Each row below is a small network's average activation on inputs in which a field has the value named, seen along a few directions.
Values that are neighbours, or in one group, have similar rows; names and order tell nothing.
Strong random noise was added to every row along 3 fixed directions; ignore it. To show where, here is one row again and again, with new noise each time:
[-798 -394  189 -478  400  -83  -32 -196   91  255 -298  264 -546]
[-269 -272  120  -90   70    3  190   27   50  147 -276   52 -107]
[ 108  132  -13  313 -249 -115  376   57 -107   28 -611  505 -263]
[-283 -127 -152  193   47   32   92   95  159   94  152  -62  207]
[-438 -370  138 -217  192   18  105   -9  101  186 -167  -28 -113]


Values of Siged:
u10: [-175  307  -91 -380  565 -262 -322 -193   27 -203   84  514 -367]
u6: [-208  176 -130 -503  444  -10 -302  -46   53  101  247  -48 -283]
u17: [ 655 -125  449 -130 -425  -89   34  250 -196   70 -378  -87  -28]
u1: [-179  455 -274  367 -154  -93 -200 -105 -299 -236  -27  283 -249]
u13: [-566 -634  143 -646  495  130 -160 -213  190  222    7 -540  -55]
u16: [ 312  184  -48 -234  -70   21  -12 -153 -247    0 -280 -205 -190]
u9: [ 194 -432  179 -300  227   34 -278 -108   40 -105   65 -775  208]
u15: [ 536 -197  321 -396  -25    7 -141  236  -29   49 -414 -310   23]
u12: [ 337  180  -26  187 -199   74  159 -257 -316    2 -391  338 -395]
u5: [-610 -289  158 -210   79  -24 -415    1  220  227  307  106 -223]
u8: [-386 -355  173 -140   97   80   21  -98  -75 -223 -105  -35  -53]
u14: [ 470  467 -203  198 -127 -195   34 -159   -9 -176 -575  274 -252]
u4: [ 240  305 -179  207  -98 -153  -29   77 -166 -210  419  125  262]
u18: [ -97   84  225   29 -229 -268   99  -61    3   20   65  351 -188]
u11: [-212 -150  -41  180  107  140  139  146  132   88  156 -170  308]
u3: [-262 -457  316 -287  149  128  246 -182  -94  227  -16 -166  -84]
u7: [ 454   -5  455 -387 -114  315  267   88 -123   39 -209 -103   70]
u2: [-228  -58   81  -71  -15  163    3  -10  299   48  356   81   42]
A value of Siged combines one of 6 hidden first parts with one of 3 second parts; all combinations occur once.
Question: u1 and u9 share the first part; u1 and u17 share the second. Which value has the first part of u17 and the second part of u9?
Answer: u15
Question: u7 and u6 share the first part; u7 and u12 share the second. Which value has the first part of u12 and the second part of u6?
Answer: u16
Question: u13 and u14 share the first part; u13 and u4 share the second. Which value has the first part of u4 and the second part of u14?
Answer: u10

Values of Duvis:
d19: [-199  -46  -63   90  130   64   15  -33  -15  -62 -127   78  -58]
d8: [ 217  164  -15   -8 -121   -7 -103   78  -19 -161  113  128  -36]
d16: [ 129  336  -55   32  -52 -224 -110  -20   51  -30   22  271 -185]
d13: [-376 -161 -165   15  255   92 -114  -75  292   68  166 -222   42]
d4: [-325   52 -216  207   34   97 -197  188  197    5  894 -264  401]
d10: [  25  221  -51 -109  110   -1 -125  -72   45   -7  207  207 -187]
d3: [ 226   22  136  255 -308  -22  212  136   13  -11  -48  152  109]
d1: [  85  277 -412  226  140  -92  -25 -199   22  -18  122   88  108]
d6: [ 285   14  168 -108  -32 -153  -29  -17  -52  -89  -82  135 -100]
d20: [ -28  113  -74  183  -54  -45  252  -72 -137  172 -347  377 -285]
d11: [  22 -145  211  -40 -108  165  156   47 -102   94  -70  117 -102]
d12: [-151  -37  -33  -33  262  -50 -304 -120  -60  -48  229 -322    8]
d2: [ -56  201 -194   58   32   36 -154 -192  -76  -11 -105  102 -142]
d9: [ -65  135  -48  134 -116   17  138   87  -45    3   -9  396 -124]
d5: [ -65  -20  -70 -152  142  195 -304  112  136  -17  349 -172  257]
d18: [  61  216 -399  201  -58 -139 -146 -107    4 -124  162   58  113]
d7: [-285  -60 -117  143   47  -77   75 -176  156  -49   94  -94  137]
d17: [-605  311 -414  329   62 -170 -242  -97  120   36  194  326 -132]
d15: [ 173   17  164  184 -308   22  146  209   -7  -76   18   81  149]
d14: [ 239  172 -179   53  -96 -226  106   46 -247  -12 -419  136 -163]
The values of Duvis form 4 separate groups.
Question: Which other values are in the same group as d1? Give them in the order they are listed.
Answer: d12, d2, d18, d14
Question: Which other values are in the same group as d4? Give them in the order they are listed.
Answer: d3, d11, d9, d15
Question: Which other values are in the same group as d19? Give them in the order they are listed.
Answer: d13, d20, d7, d17
